A small network was shown many inputs. Here are its activations along a few directions, one row for each input.
In each table, some parts of the input vary, and every possible input appears once, in random order.
Descriptions start from the smaller parts, as in this example, which fits no table here: line(4) and (point or line(9) or (values(3) and ring(8))).
Shared parts are said once, and a part with two or three values counts as separate values.

Other details of the inputs shift rows strongly along two fixed directions, in all tables alike. That doesn't count.

Table:
x1: [ 49   2  14 -39  -7 -91  24  48 -46  16   8  56]
x2: [ 60  19  11  -6 -17 -57  84 -28  38  61  13   1]
x3: [ 52 -34  15 -36 -23 -43 -10  29 -22  13 -10  68]
x4: [-38  -9 -23  26  14  41  -6 -11  19 -14 -10 -18]
x5: [-29  17   5  14  18  20  -4 -55   7  -4  -5 -29]
x6: [ 58  29  24   3 -18 -78  48 -56  25  63   4  14]
x7: [-40  21 -26  26  46   1  20 -13  16  15 -26 -33]
x8: [ -5   6  -6  22   7  23  -8  14  10   2  -9 -11]
x9: [ 10 -42  -5 -19 -12  23 -44  79 -38 -39  -5  49]
x10: [  3 -30   9 -29 -22  14 -40  65 -63 -50  19  32]
x11: [ 28   4 -13 -27  -1 -26  40 -34  20  53  -6   1]
x12: [-20  -5 -14  -1  -3  24  14   3 -10 -10   7 -17]
x13: [-46   0 -19  26   7  43   7  -5  12 -28  10 -22]
x14: [-49  30 -24  26  41   4  31  -7   8   2  -9 -36]
x15: [-44  21 -12  24  48  -1  -1 -28  15   9 -34 -28]
x16: [  9   3   7 -14 -12 -22  31 -25  -8  13  17   2]
x17: [-31   4  -4  -4  10  24 -33 -20  -4 -20  -1 -20]
x18: [ 43  18  24   8  -2 -43  23 -38  27  27   5   1]
x19: [ 36   9   3 -32   0 -43  31 -57  24  63 -18  10]
x20: [ 67  24  26  -6 -19 -76  76 -49  36  57  21   4]
x21: [-21   1 -14  29   1  27 -11  13  13  -1  -8 -22]
x22: [-16  15  -4  22   0  30   3  22   3 -13   8 -15]
x23: [ 29   9  13  12  11 -10   8 -31  35  29 -16  -4]
x24: [ 22  14  -9 -25  -8 -25  56 -31  17  42   9  -7]
x25: [ 34  31  24  12  -3 -42  20 -44  17  34   2   7]
x26: [-26   0  -8 -14  -7  10  -7  -4  -9 -15  17 -18]
x27: [ 15 -34   7  -9 -28  -3 -57  70 -36 -22  -9  38]
x28: [  2 -28  11 -13 -15   5 -55  53 -41 -48   9  47]
x29: [-34  -7  -8   9  14  31 -20 -32   6  -4 -22 -24]
x30: [-29  14   6  32   8  32 -11  -6  19 -32  18 -39]
x31: [-51  29 -10  29  41 -11  -2 -31   7  -7 -13 -34]
x32: [-38   9  -1  27  13  14  -8 -48  20 -13   1 -20]
x33: [-40  -1  -4  12   6  23 -20 -34  -3 -18  -2 -28]
x34: [-19   8   5  27  14  28 -35  -2   9  -8 -21 -12]
x35: [ 61  21  25   1 -12 -74  53 -62  41  59   4   4]
x36: [-46   0 -12   1   6  24 -31 -28   3 -20   1 -33]
x37: [ 82 -16   8 -69 -22 -55  28  26 -18  51  -2  58]
x38: [-18   3 -10  -2   6  35  13   5 -11 -15   4 -12]
x39: [  4 -22   8  -3 -35  -3 -42  74 -42 -42  26  24]
x40: [ 81 -21  27 -44 -17 -58   7  17 -18  33 -12  83]
x41: [ 15 -39   8 -34 -14  14 -53  57 -49 -26 -17  44]
x42: [ 16 -15  16  -8 -28   0 -41  76 -44 -40  21  34]
x43: [-22 -12 -20   4   6  32  -3  -5  -1  -2 -12 -19]
x44: [  5 -25   3 -41 -20   6 -39  65 -49 -37  22  29]
x45: [ -1 -27 -11 -36 -15  25 -28  74 -41 -36  12  21]
x46: [-42   9 -15  27  18  51   6  -5  12 -30   9 -18]
x47: [-29  11  -6   0  25  32 -11 -45  22   9 -22 -29]
x48: [ 57 -12  27 -33 -27 -45   8  30 -35  -6  24  64]
x49: [-26  -8  -3  29  12  32 -29 -10  28 -11 -15 -32]
x50: [ 21  -2  -5   9  -4  -8  26  -7  33  31  -5 -12]
x51: [-22  10 -15  12  24  36  14 -37  18  11 -17 -31]
x52: [-10  -1  -8  23  12  36  -8  12  23  -5  -7 -25]
x53: [-48   2  -6  28   6  31 -10 -16   5 -37  20 -22]
x54: [-19  20  -5  27  13  32  22 -12  37  -2   6 -42]
x55: [  1 -24  -4  -2 -33  12 -29  85 -36 -36  15  22]
Description of these inputs: ring(5) and (point or (values(2) and line(5))).
Q: The inputs of x19 and x26 match in every part but the ring(5) part. If x3 is changed in the same way as x19 into x26, which row does it become?
A: x53
Q: Which other rows agree with x46 in the ring(5) part? List them by row number.
A: x2, x12, x13, x14, x22, x24, x38, x45, x54, x55
Q: Change only the line(5) part in x35. List by row number the other rows that result.
A: x6, x32, x33, x36
Q: Start at x23 and move only the ring(5) part, one step at a time. The first step leads to x18. Which rows follow, in order?
A: x30, x54, x52
Q: Which other rows agree with x7 in the ring(5) part? List them by row number.
A: x4, x8, x9, x11, x21, x37, x43, x50, x51, x52

Table:
x56: [ 57 -12  23 -16 -21 -43  -7   6  -3  22  -7  45]
x57: [-63 -14 -14  50  12  68 -65  32  10 -57  -8 -38]
x58: [  -2   38   -3    7   30   -6   60 -111   52   58  -14  -38]
x59: [ 21  -6  -4 -27 -14 -10  19  13 -11  11  11  12]
x60: [-53 -13 -28  18  11  74 -31  48  -3 -46   2 -29]
x61: [ 26   0   9  -7  -4 -34   2  16  -5  12  -3  18]
x62: [ 56 -16   9 -42  -8 -34   6   8 -13  40 -23  45]
x63: [ -52   47  -21   47   49   19   51 -107   69   41  -21  -75]
x64: [-39 -24 -24   7  11  56 -47  48  -9 -30 -20 -15]
x65: [ -5   9  12  -4   3 -12  -5 -24  -5  -4   5  -2]
x66: [  1  10 -10   1   1  -6  38   1   4  12   9  -1]
x67: [ 47 -12  13 -49 -18 -53  17  -1 -29  20   3  49]
x68: [ -1 -17   8 -11  -2   1 -48  32 -30 -25  -7  22]
x69: [ -25   50  -11   21   24   -6   78 -106   48   43    6  -53]
x70: [ -6 -15   7  10 -25  13 -32  45 -20 -40  24   3]
x71: [  1  -1  12   8  -6  -1 -13 -22   9  -4   3   0]
x72: [ 58   3  17 -18 -23 -53  35  33 -16  18  18  40]
x73: [-79 -14 -21  22  27  72 -63   9 -14 -51 -18 -32]
x74: [ 10 -15   7  16 -20  12 -20  63 -10 -31  17  12]
x75: [ 48   2  19 -30 -28 -56  24  18 -25  11  24  35]
Q: The inputs of x57 and x61 match in every part but one. If x70 is changed in the same way as x57 into x61, which row does it become?
A: x75
Q: Describe the family of inputs behind these rows.
A: line(4) and ring(5)
Q: Change only the ring(5) part in x59. List by row number the other rows that result.
A: x58, x60, x62, x64

Table:
x76: [ 18  12   3   9  -3 -24  30 -12  18  24   3   0]
x77: [ 33  29  19   8 -14 -41  50 -32  22  29  25   2]
x78: [-41 -15  -3  16  11  47 -48  11  -7 -41  -7 -15]
x79: [-41 -15 -19   8  11  48 -38  32  -5 -28 -11 -16]
x80: [ 80 -43  21 -41 -44 -51 -28  88 -46   2   1  77]
x81: [-38   1  -9  16  24  31 -20 -16   5 -17 -13 -19]
x82: [-38   3  -4  17  16  19 -30 -18   0 -22  -8 -23]
x83: [ -5   0  -4  -3  -8   1  13  20 -13 -12  18  -3]
x84: [ 35  15  -4 -13  -2 -30  63 -36  20  48   0   3]
x85: [ 13   6  -4 -20   9 -11  23 -34   4  30 -11  11]
x86: [ 11   6  -3 -24   4 -19  18 -38   1  28  -6   2]
x87: [  0  18  -4  -3   1  -4  45 -19   5  17  12 -15]
x88: [  1 -10  -6  -6  -8   4   6  21  -5   2   5   2]
x89: [ 19  13   5   7   7  -9  19 -26  27  29  -9  -8]
x90: [ 17   9   9   2  11 -24  17 -36  11  25 -13   7]
x91: [-52 -17 -16   6  14  54 -49  18 -19 -39 -10 -11]
x92: [-39 -10  -1  24   7  44 -52  10  -7 -41  -7 -13]
x93: [-26   0 -17   3  18  32  -1  -6  12  -1 -16 -24]
x94: [ 12  24   6  10  -6 -28  41 -16  10  13  16  -2]
x95: [ 24   9   6   5  -7 -16  29 -17  22  22   9  -1]
x96: [ -4   7   5  12  -9   3   7  11  -1 -19  25  -9]
x97: [ 66 -38  28 -53 -47 -52 -39  68 -54  -8   8  78]
x98: [-34   9 -14  26  14  29   0  -4  16 -12   0 -31]
x99: [ 19  13   1   0  11 -19  24 -19  21  33 -15  -3]
x100: [ -4  -7  -2 -22   0  -8 -13  -4 -13  -2  -6   9]
x101: [ 25 -36   6 -32 -37 -12 -35 114 -66 -50  26  54]
x102: [  7  10  12  -4   1 -16  10 -46  14  17  -4  -5]
x103: [ 14   9   5 -10  10 -29  16 -40   7  24  -6   0]
x104: [-35  -6  -7  33  -3  46 -34  24   4 -40   9 -22]
x105: [-35   4  -9  28  18  32 -21   3  16 -12 -15 -28]
Q: Describe the family of inputs behind these rows.
A: line(5) and line(6)
Q: The inputs of x104 and x97 match in every part but the line(5) part. If x98 is changed in the same way as x104 into x97, which row does it become?
A: x103
Q: Change only the line(5) part in x83. List by row number the other rows that result.
A: x79, x88, x91, x100
Q: Start at x80 and move only the line(6) part, one step at a time. The first step leads to x89. Which rows follow, in order?
A: x105, x99, x79, x93
Q: Change only the line(6) part in x87. List by row number the other rows that result.
A: x77, x83, x94, x96, x101

Table:
x106: [ 54 -29 -17 -87 -18 -20  42  25 -57  25  21  53]
x107: [-34  30  -2  55  39  59 -23 -77  84   4 -41 -45]
x108: [ 59 -17 -14 -52  15 -10  46   5   2  66 -49  35]
x109: [ 60 -37  -4 -85 -45 -44  23  38 -57  20  23  81]
x110: [-36 -22   2   5 -15  58 -41 -12  -8 -51  29 -13]
x111: [ 40  24   1  13  21 -31  41 -92  72  89 -47 -22]
x112: [  2 -38  29 -18 -57  33 -68  43 -45 -55  33  35]
x113: [ -16   51   29   38   36  -33   19 -113   40   28   -8  -28]
x114: [  94   35   36   17    0  -66   52 -104   77  106  -29   22]
x115: [-53 -12 -22 -12  47  17 -25  12 -40 -41 -25 -11]
x116: [ 69   1  33  33 -52 -47  16  61  -7 -16  54  35]
x117: [ 42 -61   1 -87 -47 -24 -31  70 -61 -18  23  57]
x118: [-69  20 -10  26  47   2 -27 -52   6  -2 -14 -46]
x119: [-32  10 -12  48 -19  15  -2  51  11 -40  30 -37]
x120: [ 77  -5  55 -26 -36 -86 -37  19 -48  -3   3  83]
x121: [-26 -37 -19   1  26  49 -52  26  11 -10 -44 -20]
x122: [-66  24 -30  45   1  46  25  54   4 -32  29 -34]
x123: [-96 -17 -24  16   1 105 -73  -1 -11 -82  10 -72]
x124: [-11 -17 -23  -3  26  19  10 -10  20  47 -49   0]
x125: [ 66 -22  32  -1 -54 -37   5 113 -31 -42  47  49]
x126: [ -18   45   11   26   39  -41   17 -105   28   38  -20  -43]
x127: [ 31  57   2  20  -1 -61 107 -40  61  65  25 -31]
x128: [-43  16 -28  15  10  57  42  65 -13 -26  26 -38]
x129: [-92   1 -26  12  36  41 -65  25 -39 -70 -25 -10]
Q: Describe the family of inputs behind these rows.
A: values(4) and line(6)
Q: Change only the line(6) part in x126. List by row number the other rows that result.
A: x113, x115, x118, x120, x129
Q: Start at x128 and move only the line(6) part, one step at a time. The first step leads to x122. Which rows follow, in order?
A: x127, x119, x125, x116
